Each row below holds a small network's activations on one record, seen along a few directions.
Each row is followed by the record's values for the fields P, B, S, G, N, C.
Not every record has every field; a missing one is written none.
Other fields move the rows too, some of them a lot.
Random noise pushes rows far along 3 fixed directions. That doesn't count. These rows show it; they differ only by the noise:
[ 334   50 -248  231 -411  217 -462   58  618 -303 -324 -362  200  -72
 -256 -567  114  -68   73   23 -383  372  343   14]
[  75   85  -82   99 -193   97 -470  -35  368  183  -91    9   28  -22
  -95   48 -407 -149  380   99  -55   84  155 -348]
[ 189  -87 -198  -86  -93  -10    1  329   48   69 -227  -21  237 -316
   91 -340  164  384  -74   32  105 -212  234  125]
[  72  -18 -320    0 -158  187 -139  369  396  250 -349 -110  284 -143
 -113 -412 -201  254  200  323  108   30  354  -88]
[ 167    3 -134   29 -171   44 -261  119  225   56 -159  -37  127 -168
  -14 -175  -67   93  125   27  -30  -31  195  -87]

[-187 -164  298   78  260  -85   50  431 -285 -300 -148 -123 -160  -18
  -78 -202  520  319 -376   26  318 -102 -125  268]
P=p2 B=b2 S=s2 G=g2 N=n2 C=c2
[-279   58  -81  -39  226   -5 -119  289  406  268 -386  -54 -289   14
 -108 -159 -209  208  -52  207  410  133  221  -40]
P=none B=none S=s3 G=g1 N=n1 C=none
[-242 -171 -544 -148   54  308  709  773  112  432 -410 -130  441  -19
 -107 -562  -75  521   47  658  368 -130  306  112]
P=none B=b2 S=s1 G=g1 N=n2 C=c1
[-243  -85   30 -295   12   43 -133  432   -3  410 -313  184   75 -115
   12   64 -179  514   93  298  383 -213   86   90]
P=none B=none S=s3 G=g2 N=n2 C=none
[  29  122  216  243  -54  160 -350 -508   51 -206  400 -134  -23  290
 -100  468  -52 -449  265  -51 -417  191 -310 -218]
P=none B=none S=s3 G=g2 N=n2 C=none
[ -34   -8 -116   40  137  112  174  120  198    6   31 -119 -143  177
 -167  -78  -36  -95  -72   66   43  135   62 -142]
P=none B=b1 S=s1 G=g1 N=n2 C=c2
[-128 -187 -126  210   15  218    1  511  255  -61 -394 -302   32   32
 -366 -580  210  295 -201  274  115  213  275  140]
P=none B=b1 S=s1 G=g2 N=n2 C=c2
[  26  130 -150   38 -218  102 -131 -174  291   70   81    5  144  121
  -92   11 -459 -307  381  127 -112  157  124 -314]
P=p1 B=b2 S=s2 G=g1 N=n1 C=c1
[  38  241  233  142 -238   13 -436 -569    7  -15  253  239  -36  277
  -45  489 -439 -671  449 -148 -306  175 -275 -324]
P=p1 B=none S=s4 G=g2 N=n2 C=c1
[ -65  129   -7  -34   54  -82   83 -204  -76   95  174  175  -10   -1
  226  347 -164   44  120  -28  139 -144  -90  -76]
P=none B=none S=s3 G=g1 N=n1 C=none
[-161 -212 -127   -6  -12  118  146  769 -114  126 -458 -117  401 -181
  -93 -616  243  691 -100  451  432 -209  240  381]
P=p1 B=b2 S=s2 G=g2 N=n1 C=c1
[ 129    4 -275  -90   15  107  138   98  -36   46 -171 -141  383  -96
    9 -330  258  274 -148  102   -9    3  109  303]
P=none B=none S=s3 G=g2 N=n1 C=none
[-118   71  349   77  -31  -29 -317  -77   72 -188   85  101 -312  163
  -59  230 -203 -231  133  -76   43  175  -48 -169]
P=p2 B=b2 S=s2 G=g1 N=n2 C=c2
[-113    0  131 -306  113 -341   36  217 -131  347 -202  369 -227 -219
  321   -4 -112  313  -89  -68  306 -345  139   78]
P=p2 B=none S=s4 G=g1 N=n2 C=c2
[ 184  106  -71   55  -82 -142   95 -307  251 -133  -48   16  -27  -72
   69 -126   43 -166 -106 -100 -184  142   -7  196]
P=p1 B=none S=s4 G=g1 N=n2 C=c1
[ -88  109 -161 -100  -58   61   20   -7  160  376 -158   35  210  183
  -57 -127 -332   24  229  283   38   78   70  -64]
P=p1 B=none S=s4 G=g2 N=n2 C=c1
[-490 -124  179  -22  360  -36   49  136 -219  274   48   50 -163  203
 -157  242  -75   61   95  400  455 -107 -244 -151]
P=p2 B=none S=s4 G=g2 N=n1 C=c2
[  87   18 -219  211 -175  211   50   21  212   36 -281 -161  125   30
  -81 -374 -128  -77   81  173 -154  333  233   29]
P=none B=none S=s3 G=g2 N=n1 C=none
[-148   45 -109  -99  419   70  511  -48 -275   54  275   19   36  176
   57  304   63  -32  -41  105  263 -122 -324 -247]
P=none B=b2 S=s1 G=g1 N=n2 C=c1
[ 140 -144 -346 -238 -110  372  410  253 -390  300  150  -16  800  -46
   50  -70   50  246  249  432  -38 -301 -104   -4]
P=none B=b2 S=s1 G=g2 N=n1 C=c1
[-212  -12 -335  -25 -162  254   31  485  458  500 -394    4  331  -21
 -139 -438 -650  271  474  648  328   81  447 -192]
P=p1 B=b2 S=s2 G=g1 N=n1 C=c1
[  43 -117 -298 -201 -107  112  211  418   72  352 -240  120  270 -175
   98 -106 -127  325  146  180  149 -208  283   13]
P=none B=b1 S=s1 G=g1 N=n2 C=c2
[-154  -30  404  134 -152  -67 -793  141  -24   31  -62  158 -183   73
 -161  260 -252  -25  242   21  172  -45  -38 -127]
P=p1 B=b1 S=s2 G=g2 N=n1 C=c2
[-102  -30   80   38  157  -98   46  -37  -72 -114  181 -113 -116  104
  -96  104  125 -112  -67  -26  120  -78 -256 -175]
P=p2 B=b1 S=s2 G=g1 N=n1 C=c1
[  94  -10  221   21 -239  103 -371 -248 -246 -219  216  118  108  -57
   89  380   62 -203  274 -174 -257  -61 -203 -175]
P=none B=b2 S=s1 G=g2 N=n1 C=c1
[ -76  -68 -356  136  -21  124  308  -62  216   49  -94 -265  143  -38
  -91 -349   68  105 -156  126  -70  165  118   52]
P=none B=none S=s3 G=g2 N=n1 C=none
[  91  -49    5 -216 -188   69  -44 -280   -6  -12   76   41  163 -151
  148  167   49  -88  144 -117 -369   -7  -52   36]
P=none B=none S=s3 G=g2 N=n2 C=none
[-243  -59   -1   66  250 -104   41  128  304  396 -137   45 -364   39
  -33  -40 -302  226 -156   97  368   16  181   11]
P=none B=none S=s3 G=g2 N=n2 C=none
[  71  159  125  116  -15   72 -211 -474  279 -201  148  -87 -175  154
 -144  -33  -39 -517  -19 -174 -405  437  -80 -163]
P=p2 B=none S=s4 G=g2 N=n2 C=c2
[  61   34  259  112   46 -170  -72  -92 -193 -295  155   75 -169   30
   96  111  173   10 -128 -229   75  -80 -146   90]
P=p1 B=b2 S=s2 G=g1 N=n2 C=c1
[  16   91  -47  -28   32   45  125  -80 -121  111  292   92  123  179
   59  326 -165 -171  230   50   64 -161 -173 -110]
P=none B=b2 S=s1 G=g1 N=n1 C=c1
[-200 -130 -193  -45  326   41  347  551 -231  361 -300  -22   90   16
 -113 -308   83  398 -205  288  502 -140  129  252]
P=none B=none S=s3 G=g2 N=n1 C=none
[  12  -49  138  -31   65   32 -191  126 -124  -45 -126   36  -20  -48
  -86 -158   37   40  -40   14    1   87   44   52]
P=p2 B=none S=s4 G=g2 N=n2 C=c2
[-215  182   56  -41  194 -175   84 -195 -107  430  213  440 -241   74
  273  658 -602  -52  308  -17  459 -219 -142 -404]
P=none B=b2 S=s1 G=g1 N=n1 C=c1
[-515 -144  -88  -45  494  159  630  634 -277  414 -125   36   30  142
  -59   -9  -23  501  -88  525  741 -204  -61  -31]
P=none B=b2 S=s1 G=g2 N=n2 C=c1
[-102   31  135  -64  -69  126 -444   87  -75  423   67  338  121   62
   -9  450 -549  101  456  219  252 -153    6 -319]
P=none B=b1 S=s1 G=g2 N=n2 C=c2
[-191  -75 -360  234  -55  325  228  377  281   37 -324 -363  206  190
 -401 -486   59   67   34  448   -5  247  123   -3]
P=none B=b2 S=s1 G=g2 N=n2 C=c1
[  79 -116  -14  210 -343  200 -256  390  311 -425 -341 -359  181  -21
 -277 -616  379  287 -143  221 -120  262  144  244]
P=p2 B=b1 S=s2 G=g2 N=n1 C=c1

Here are new rows. What are their fields?
[  71   48  137  446 -279  179 -625 -224  234 -484  -24 -392   31  253
 -415 -161  165 -431  136  -21 -412  416 -121  -83]
P=p1 B=b2 S=s2 G=g2 N=n1 C=c1
[-152   42   70   58 -138  141 -237  206  245 -137 -158  -90  -37  179
 -222 -140 -130  -84  138  206   76  261  112  -42]
P=p2 B=b2 S=s2 G=g1 N=n1 C=c2
[ 115   17   70  -86   37 -140  -21 -456  -96  -46  237  103 -308  -81
  179  246    8 -315 -132 -443 -278   17  -41   -4]
P=none B=none S=s3 G=g2 N=n1 C=none
[ 191  -11  -74   54  -51 -210  275 -238 -231 -235  181   92  -79 -192
  255   14  261   18 -270 -423  -92 -151  -24  125]
P=none B=b2 S=s1 G=g1 N=n1 C=c1
[  23    6  -27   79   30  -83  -96 -191  244  305 -127   62 -300 -102
   63  -38 -325  -85   -6  -94  -24  156  164  -46]
P=none B=none S=s3 G=g2 N=n1 C=none
[ 242  260 -147    3  -58 -219  204 -644  323 -153   80   99 -288 -151
  397   65  -98 -182 -187 -508 -196  238  135   58]
P=none B=none S=s3 G=g1 N=n1 C=none
[-226  107 -153   71  385   63  351 -202  284  480  105   -5 -250  160
  155  345 -474 -205  218  153  150  100   31 -333]
P=none B=none S=s3 G=g1 N=n2 C=none
[-326    0 -103  107  -39  325    0  244  164  292  -49  -26   97  322
 -233  103 -431  -71  371  469  204  160   50 -233]
P=none B=b2 S=s1 G=g2 N=n1 C=c1
[ 389   15  290  178 -192 -200 -213 -595 -557 -596  419   95  -93 -150
  267  415  547 -219 -233 -673 -430 -149 -443   72]
P=none B=b2 S=s1 G=g2 N=n1 C=c1
[ 320  -72 -113  194   99   -3  210  108  188 -530 -130 -386  -97  -63
  -40 -426  762  114 -520 -302 -165  141  104  342]
P=none B=b1 S=s1 G=g1 N=n2 C=c2
[ 122   26  157   24 -129 -181 -345 -273  -65   59  -27  143  -19 -171
   81  103  -99 -135  133 -195 -228  -80  -53   -1]
P=p1 B=none S=s4 G=g2 N=n2 C=c1
[  57 -115  -87  -78 -111  232 -130  407  147  -29 -286  -65  260 -171
  -85 -327  115  341   28  203   55   17  247   42]
P=none B=b1 S=s1 G=g2 N=n2 C=c2
[-137 -109  333    7 -128 -114 -591  313 -132  138 -145  240  -83 -132
  -21  136 -191  234  170   46  281 -240   73  -10]
P=p1 B=b1 S=s2 G=g2 N=n1 C=c2
[ 155 -102  220  -30 -230 -135 -375  232 -254 -368 -101    9   75  -43
 -104  -81  433  200 -208 -186  -41 -136  -85  318]
P=p1 B=b1 S=s2 G=g2 N=n2 C=c2
[-170 -115  340  113   80 -108 -478  291 -205    4  -97   28 -152   34
 -159   91   81  151   -8   25  294 -148 -162   10]
P=p1 B=b1 S=s2 G=g2 N=n1 C=c2
[ 102   61   80   65 -105   11 -377 -329  -34   19  218  182  -52   16
  -14  376 -269 -221  196 -196 -111   10  -81 -361]
P=none B=b1 S=s1 G=g2 N=n2 C=c2
[ 154 -139  -83 -247  -53  -92  370  270 -415  131   93  267  329 -347
  409  -11  161  431  -35  -38  176 -566   93  282]
P=none B=b2 S=s1 G=g1 N=n1 C=c1
[ -18    5   18  -97  396 -105  416 -139 -403  255  412  163   28    0
  262  452  -53  -45  100  -33  241 -462 -324 -237]
P=none B=b2 S=s1 G=g1 N=n2 C=c1
[ -77  -60  227  262 -231   61 -558  164  186 -305 -269 -126 -258   89
 -301  -46  172  -76  -20  -72 -130  244   33   23]
P=none B=b1 S=s1 G=g2 N=n2 C=c2
